Each row below holds a small network's activations on one input, seen along a few directions.
In each table, some parts of the input vary, and every possible input appears once, in random order.
Descriptions start from the smaller parts, as in this example, which fits no table here: values(3) and (point or ring(9) or (line(4) and ring(5))).
Shared parts are said once, and a part with two or three values counts as separate values.
In the rows, 128 means zero.

Other details of the inputs vary at random and push rows far along two fixed directions, the same in every table; ignore that.
To show where, the next rows are all for the same input, with only those details redrawn:
[124  76 127 122 108 136 162  64 120 105 114]
[122 168 123 139 131 100  53 200 128 141 104]
[126 133 125 161 142 121  95 158 132 167  70]
[119 117 125  98  97 113 115 115 116  80 149]
[118 195 121 122 123  85  22 234 126 124 127]
[115 150 123  78  87  93  77 155 113  59 178]

Rows:
x1: [119 198 119 121 122  85  22 234 126 126 126]
x2: [146 142 142 142 160 124 145 146 154 176 117]
x3: [149 110 111 173 153 142 137 122 166 192  89]
x4: [ 65 125  95 152 137 183 172 104  86  77 177]
x5: [124 130 123 158 146 123  97 156 133 168  67]
x6: [137  95 155 108 128 143 181  68 113 107 118]
x7: [138 119 115 104  98 118 129 104 131  98 172]
x8: [130 135 151  79 120 121 135 116 110  82 152]
x9: [139 183 149 116 137 112  88 198 128 146 128]
x10: [ 65 121  94 153 140 186 177  99  87  81 172]
x11: [126 120 123 100  95 118 121 106 126  91 163]
x12: [140  94 152 104 126 147 188  73 122 120 131]
x13: [139 178 151 119 140 113  89 195 128 145 129]
x14: [146  85 112 128 110 142 174  64 151 123 147]
x15: [145 121 147  94 119 125 160 107 125 106 169]
x16: [133 127 127 169 144 130 107 142 142 180  80]
x17: [151 116 146 152 166 143 165 120 140 191  85]
x18: [151 121 144 164 165 139 175 116 157 197  89]
x19: [124  76 127 122 108 136 162  64 120 105 114]
x20: [146 117 119 173 147 134 124 128 147 188  88]
x21: [152 123 146 156 161 141 163 125 140 192  85]
x22: [147 143 112 158 140 123  99 161 162 170 119]
x23: [129 167 148  64 104 104 103 152 107  64 178]
x24: [ 76 129  95 246 201 205 168 138 108 205  54]
x25: [140 150 142  83 114 106 137 136 140  93 200]
x26: [128  79 125 120 112 140 163  61 131 116 129]
x27: [132 142 113  84  94 103  96 137 129  80 198]
- Describe the family of inputs behind these rows. => values(3) and (point or (values(2) and line(4)))
- Changing only the values(3) part turns x4 into x24. The same change can be made to x16. Which row results? => x11
- Which other rows does x26 become when the values(2) part takes its other values? List them by row number. => x12
- Which other rows does x23 become when the values(3) part takes its other values? List them by row number. => x6, x8
